Each row below holds a small network's activations on one input, seen along a few directions.
In each table, some parts of the input vary, and every possible input appears once, in random order.
A made-up example of a description, with smaller parts first: one of 8 places around a ring, together with either a single point or one of 9 places around a ring or (one of 2 separate values, together with one of 6 places along a line).
Shared parts are said once, and a part with two or three values counts as separate values.
In the rows, zero is written as 128.

Other details of the inputs shift rows strongly along two fixed directions, in all tables alike. That doesn't count.

Rows:
row 1: [150 161 142 153 127 132 177 130 183 130  72 132]
row 2: [162 164 151 122 107  87 181  75 177 118  90 127]
row 3: [126 164 157 142 136  98 180 120 187  90 111 130]
row 4: [145 168 155 159 144 106 175 120 195  91 116 146]
row 5: [114 135 140 162 179 170 132 203 135 127 142 152]
row 6: [133 139 124 127  98 132 146 126 140 147  87 122]
row 7: [143 148 142 170 157 150 162 176 177 114 104 141]
row 8: [146 137 139 123 118 111 138  89 146 125 124 132]
row 9: [107 142 150 171 166 146 115 167 146 130 181 134]
row 10: [132 125 149 181 196 178  99 196 140 112 210 153]
row 11: [127 116 137  90 106  79 138  90 125 109 110 124]
row 12: [116  90 106  57  86  74  97  67  82 113 112 111]
row 13: [118 106 106  99  98 126  76  96  84 142 159 119]
row 14: [110  86 112 120 148 161  81 183  86 135 144 121]
row 15: [134 144 136 153 156 135 139 140 163  97 152 136]
row 16: [141  80  99  71 109 107  79  96  69 123 150 115]
row 17: [127 144 153 171 152 162 117 162 145 136 186 143]
row 18: [142 155 160 113 112  67 189  97 173 100  86 125]
row 19: [119 128 121 165 140 182 114 171 106 150 148 130]
row 20: [131  95 105  77  87 116  78  90  68 151 155 109]
row 21: [124  76  83 107 125 170  62 128  44 154 144 115]
row 22: [150 164 130 123 107 109 190  92 169 134  50 141]
row 23: [122 162 141 117  95  69 186  74 176 115  85 114]
row 24: [113 102 128 124 146 140  80 155  87 147 192 116]
row 25: [119  97  85  79  88 140  88 109  61 166 116 124]
row 26: [130 151 140 128 109  92 199 111 157 108  47 125]
row 27: [104  92  93  90 114 135  91 133  65 164 125 121]
row 28: [115  92 110  63  79  74 104  64  81 142 119 106]
row 29: [114  98 100  80  83 101 117 104  92 154  81 102]
row 30: [127 129 129 179 198 199 111 219 130 129 170 160]
row 31: [139 115 104 107 104 110 148 100 110 118  73 122]
row 32: [133 147 147 177 173 167 109 156 155 122 181 144]
row 33: [122 168 150 173 133 121 198 145 173 131  81 129]
row 34: [131 149 141 175 173 172 115 156 157 118 183 137]
row 35: [112 113 112 131 132 165  72 140  96 138 195 121]
Description of these inputs: one of 5 places around a ring, together with either one of 3 separate values or one of 4 places along a line.
Q: Changing only the place on the ring of 5 turns row 1 into row 29. The same change can be made to row 34. Which row results?
A: row 23
Q: Which other rows agree with row 35 in the place on the ring of 5? List them by row number.
A: row 6, row 13, row 17, row 19, row 20, row 25
Q: Which other rows agree with row 7 in the place on the ring of 5? List them by row number.
A: row 4, row 10, row 15, row 16, row 30, row 31
Q: Change only the choice among 3 separate values in row 5. List by row number the other rows that result.
A: row 14, row 26

Rows:
row 36: [129 178 181 204 173 179 165 231 187 163 134 161]
row 37: [104 116 132 200 213 231  84 244  81 174 213 141]
row 38: [135 169 188 151 128  63 207 109 184 117  94 123]
row 39: [166 144 124 102  64  79 202  81 148 124  32 112]
row 40: [160 123 139 159 180 177 124 190 134 131 125 158]
row 41: [ 99  77  84  79 118 120  65 111  46 108 181 121]
row 42: [124 101 104  93  95 138  98 148  91 179 116 111]
row 43: [176 160 149 172 166 149 186 172 198 115  83 148]
row 44: [141 113  96 107  99 159  46  69  94 148 202 105]
row 45: [170 157 175 129 147  73 190 113 199  83  84 150]
row 46: [154  81  91  89 100 158  17  84  51 172 226 108]
row 47: [146 142 121 108  93 122 107  41 116 148 157 144]
row 48: [120 137 133 118 105  86 150  89 141  79 111 121]
row 49: [ 96 179 165 210 194 138 173 178 187 107 171 142]
row 50: [135 125 133 121 100 107 156 110 106 163  73 114]
row 51: [119 113 144 145 181 158  99 187  98 112 214 144]
row 52: [142 134 125 125  94 102 173 107 130 156  64 100]
row 53: [154 107 111 112  89 143  58  64 101 151 186 110]
row 54: [129 149 149 107 100  61 190  73 149  87  88 141]
row 55: [ 91 129 130 100 101  92 118 108 136 121 122 119]
row 56: [127 112 102 100  95 127 137 100  80 132  86 139]
row 57: [125 185 142 147  98 119 199 131 209 138  51 120]
row 58: [113  83 120  96  99  85  99  88  88 128 133  83]
row 59: [139 114 105  97 102 130 139 116  83 141  97 132]
row 60: [113 172 144 201 147 153 178 154 172 131  91 127]
row 61: [171 124 114  99  88  94 173  76 160 110  19 120]
row 62: [119  85  86  80 148 119  73 112  87  96 156 139]
row 63: [147  55  97  67 141 118  47 128  65 113 170 114]
row 64: [118 122 108  79  89 118 129 119  97 176  88 132]
row 65: [ 87 131 164 201 216 177 106 209 120 128 224 147]
row 66: [128 123 174 191 204 178  97 230 122 110 233 150]
row 67: [111  79  93  90  87 148  67 139  73 174 120 105]
row 68: [ 83  71  72  92 109 180  26 155  37 173 154 115]
row 69: [132 127 126 139  93 114 159 106 132 147  66  97]
row 70: [119 111 132  73  91  76 119 110 122 142 126 105]
row 71: [ 95  92  92  84 103 150  77 134  55 178 123 137]
row 72: [122 171 133 204 173 187 169 195 164 115 137 160]
row 73: [111  73  95  91 121 135  53 126  60 103 189  96]
row 74: [150 112  90 100 117 136 126 107 129 114  71 116]
row 75: [109 173 161 137 119  94 175 129 208 111 111 115]
row 76: [129  88 112  84 149 112  88 108  90  99 144 148]
row 77: [140  60 104  82 135 119  54 118  84 101 155 113]
row 78: [123 117 163 203 197 186  92 225 138  97 230 132]
row 79: [134 103 104 130 169 178 101 159  96 129 125 162]
row 80: [131 129 146 113 108  65 164  94 140 125 109  96]
row 81: [140 156 128 156 119 157  94  83 146 133 182 134]
row 82: [145 147 110 108  67  99 186  76 150 110  37 104]
row 83: [105 150 147  76  78  44 178  65 155 125  71 136]
row 84: [155 165 173 150 127  83 200 130 193  88 114 126]
row 85: [ 96 173 178 227 199 154 156 190 190 100 176 133]
row 86: [149  91  90  85 138 148 103 129  80 140 104 143]
row 87: [156  99 114  96 101 146  41  77  64 170 206 126]
row 88: [147 174 125 166 163 146 194 144 197 102  69 165]
row 89: [148 169 137 179 163 155 181 150 201  95  68 155]
row 90: [112 105 123  75 105  69 129  77  83 137 123 107]
row 91: [121 163 106 110  71  70 213  51 149 136  15 116]
row 92: [151 122 111  96 105 140  74  65  88 163 192 134]
row 93: [150 157 170 169 211 141 159 184 189  89 160 168]
row 94: [134 163 124 171 149 178  95 115 146 141 217 152]
row 95: [125 100 129 209 193 243  68 252  97 136 212 133]
row 96: [136 150 113 115  71  98 185  73 144 106  33 122]
row 97: [121 176 152 219 168 177 175 188 188 134 119 117]
row 98: [160 139 135 106  75  89 187  91 130 130  44 127]
row 99: [131 154 158 186 202 151 136 177 193  69 156 156]
row 100: [111 166 190 196 171 144 152 204 212 119 169 136]
row 101: [101 172 140 102  93  57 189  86 186 115  81 135]
row 102: [117 172 201 182 176 133 160 205 197 132 166 154]
row 103: [124  47  77  66 142 140  19 124  54 102 182 104]
row 104: [102 139  92  90  80 111 145 102 123 158  69 132]
row 105: [117 144 136 110  92  59 174  65 158 106  84  86]
row 106: [ 96  89 115  60 114 107  75 126  67 156 168 123]
row 107: [102  87  91 103 111 141  94 111  42 168 115 120]
Q: Changing only one part turns row 50 into row 97. The same change can be made to row 36. Which row results?
A: row 57
Q: Changing only one part turns row 104 into row 71. The same change can be made to row 72. Which row results?
A: row 56
Q: What do these inputs look like to the network?
A: one of 8 places around a ring, together with either a single point or (one of 2 separate values, together with one of 4 places along a line)
Q: Change only the place on the line of 4 in row 76. List by row number the other rows that result.
A: row 54, row 65, row 83
Q: Change only the place on the line of 4 in row 101. List by row number the other rows that result.
A: row 41, row 49, row 62
Q: Change only the choice among 2 separate values in row 38. List by row number the other rows that result.
A: row 50
Q: Which other rows agree with row 99 in the place on the ring of 8? List them by row number.
A: row 48, row 55, row 60, row 68, row 81, row 85, row 89, row 96
Q: Change only the choice among 2 separate values in row 98. List by row number the other rows that result.
A: row 66
Q: Which other rows agree with row 46 in the place on the ring of 8? List them by row number.
A: row 39, row 42, row 43, row 52, row 63, row 70, row 80, row 84

Rows:
row 108: [116 126 119 112  89  86 106 106 112 126 154 109]
row 109: [162 143 135 162 148 133 116 147 160  99 171 145]
row 110: [108 141 145 168 122 159 140 188 162 130 113 104]
row 111: [125 181 121 175 150 158 176 122 159 145 126 151]
row 112: [105 100  90  68 114  82 133  83  96 103  81 119]
row 113: [125 110 142 134 192 135 119 197 109 134 158 136]
row 114: [146 161 188 176 144 103 190 134 208 119 151 154]
row 115: [149 125 101  78  84 112 129  90 117 141  46 157]
row 116: [163 171 131 156 141 181 153 151 184 137 128 152]
row 117: [141  88 126  98 132 152  69 109  83 111 195 143]
row 118: [156 118 119 103 129 126  72 100 111 112 149 120]
row 119: [139  95 120 163 158 188  86 195 101 122 125 144]
row 120: [120 180 169 165 140 117 138 138 173 118 149 118]
row 121: [137 102 126 112  99 116 132 132 143 147  79  96]
row 122: [154 117 134  73  94 101 115  46 117 107 115 134]
row 123: [118 168 114 164 146 179 148 143 179 144 136 141]
row 124: [104 117 115 169 142 153 126 156 131 119  90 131]
row 125: [144 144 157 160 163 118 114 155 164 132 178 120]
row 126: [138 148 138 102  93  83 175 101 163 165  36 151]
row 127: [101 123 151 164 143 153 101 168 116 126 222 140]
row 128: [113  98  82  91  74 111 121  82 123 121  57  89]
row 129: [135  88  79  85 118 186  44 156  86 154 147 138]
row 130: [142 152 140 145 139 161 144 157 171 173 142 135]
row 131: [172 148 134 110  84  68 172  64 172  87 103 139]
row 132: [148 112 128 100 138 143  65 103  97 114 169 125]
row 133: [151 166 179 177 144  93 185 140 211 116 155 145]
row 134: [126 178 146 166 152 112 149 101 194  99 123 125]
row 135: [156 134 127  86 109  76 185 103 164  78  56 132]
row 136: [139 157 197 165 157 118 174 132 195 120 163 150]
row 137: [130 148 111 126  98  68 152  63 166  98 107 121]
row 138: [157 145 158 169 151 144 146 141 172  94 174 165]
row 139: [170 138 130 131  95 100 194  88 129 109  32 135]
row 140: [ 89  87 111  85 133 125  86 160  56 128 153 116]
row 141: [ 96 118 123 144 183 149 130 173 138  93 148 139]
row 142: [113 193 159 181 141 146 189 166 156 154 109 163]
row 143: [150 125 146 169 146 163 139 165 153 152 135  96]
row 144: [137  74  91  75 155 139  70 148  45 112 146 133]
row 145: [128  87 134 170 171 175  99 196  70 161 159 130]
row 146: [ 98  85 103  94  71 110 100 120  63 146  73 103]
row 147: [115 152 145 155 139 124 104 154 138 123 185 111]
row 148: [172 154 106  98  88 117 166  66 122 144  80 143]
row 149: [116 177 141 174 142 171 154 167 131 165 161 144]
row 150: [181 151 131 136  95 124 186  89 175 109  55 102]
row 151: [114  66 114  84 160 130  74 169  60 143 164 124]
row 152: [105 142 131 157 175 130 164 168 175  85 123 136]
row 153: [107 144 108 162 162 171 128 146 109 152 133 163]
row 154: [140  75  91  48 116 108  94 109  62 106 105 129]
row 155: [114 139 138 168 148 132 142 119 162 101 173 149]
row 156: [107 171 168 159 151 108 200 182 194  95 109 131]
row 157: [154 156 130 108  97  97 183  79 138 174  86 133]
row 158: [112 113  92  74 119  75 147  81 100 103  72 119]
row 159: [109 144 116 128 112 172 113 155 122 169 157 123]
row 160: [135 144 142 149 152 143 150 154 125 175 120 161]
row 161: [134 126 157 168 139 127 159 170 160 141  76 133]
row 162: [105 150 122  96  71  96 153 106 128 158  51 141]
row 163: [ 95 113 129  90 118  99 138 140 108 112 117 117]
row 164: [145  79  92 100 103 160  76 140  96 123 107 105]
row 165: [105 136 146 154 164 154 108 113 141 111 178 141]
row 166: [121 176 168 115  95  77 163  71 164 115 104 110]
row 167: [123 181 172 178 122 100 183 142 195 105 158 137]
row 168: [117  79 127  83 145 108 111 151  96 128 136 122]
row 169: [140 151 114 144  98 102 200  62 138 118  56 103]
row 170: [110 123 110 162 175 158  63 154 119 115 211 119]
row 171: [129  88 124 105 145 130  38 129  81 153 192 106]
row 172: [150 124 147 183 163 164 144 170 114 157 152 114]
row 173: [106 133 158 117 108 112 132 103 123 120 166 129]
row 174: [ 94  98  73  92 109 142  78 110  77 157  98 144]
row 175: [133 104 140  84 121 102  80  84  98 145 155 107]
row 176: [113 155 101 110  92 121 155  99 180 135  62 132]
row 177: [122  87 146 100 140 135  65 112  86 150 192 126]
row 178: [114 131 121 163 148 133 115 132 146 103 192 138]
row 179: [110 148 143 160 173 153 101 123 146 109 177 128]
row 180: [100 139 145 148 174 137 138 199 116 118 152 132]
row 181: [100 101 130  69  82 103  81  67  69 137 153 110]
row 182: [138 120 143 160 158 127  95 165 140 137 199 130]
row 183: [149 143 123 155 162 181 124 164 110 145 135 177]
row 184: [126  74 106  40  95  59 126  95  93 128  87 104]
row 185: [114 123 131 175 141 194 104 189 112 147 171  89]
row 186: [143 164 144 111  93 100 184 118 206 157  55 135]
row 187: [118 138 135 104  97  82 163  38 153  98 111 132]
row 188: [111 123 118 189 164 170 137 161 105 125 122 136]
row 189: [139 100 120  93 147 131 120 150 112  91 123 139]
row 190: [158  76  89 123 130 179  74 131  33 139 157 108]
row 191: [125 110 106 104  72 110 137  86  59 150  99  84]
row 192: [165 124 109  86  98  88 102  73 123 104 123 114]
row 193: [ 94 113  99  93  93 158  76 156  98 168 137 119]
row 194: [131 129 103 135 103 134 151  87 142 122  83  86]
row 195: [105  86 101 104  86 120 108 116  32 152 101 104]
Q: Changing only one part turns row 129 into row 176. The same change can be made to row 119. Which row results?
A: row 124
Q: Changing only one part turns row 110 into row 121. The same change can be made to row 108. Which row results?
A: row 182
Q: Changing only one part turns row 144 into row 158. The same change can be made to row 192. Which row results?
A: row 170
Q: What do these inputs look like to the network?
A: one of 4 separate values, together with either one of 4 places along a line or one of 8 places around a ring or (one of 2 separate values, together with one of 5 places around a ring)
Q: Change only the place on the ring of 8 in row 171. List by row number the other rows that result.
A: row 114, row 125, row 133, row 136, row 175, row 177, row 182
Q: Start at row 180 and move only the place on the line of 4, one step at a time. The first step leads to row 140. Which rows follow, in order?
A: row 163, row 156
Q: Change only the choice among 4 separate values in row 135. List by row number the other rows that result.
A: row 152, row 156, row 184
Q: Start at row 157 and move only the place on the ring of 5, one step at a time. The first step leads to row 130. Which rows follow, in order?
A: row 186, row 126, row 160
Q: Start at row 178 and move only the place on the ring of 8, one step at a time. The first step leads to row 155. Which rows follow, in order?
A: row 187, row 165, row 179, row 134, row 170, row 137
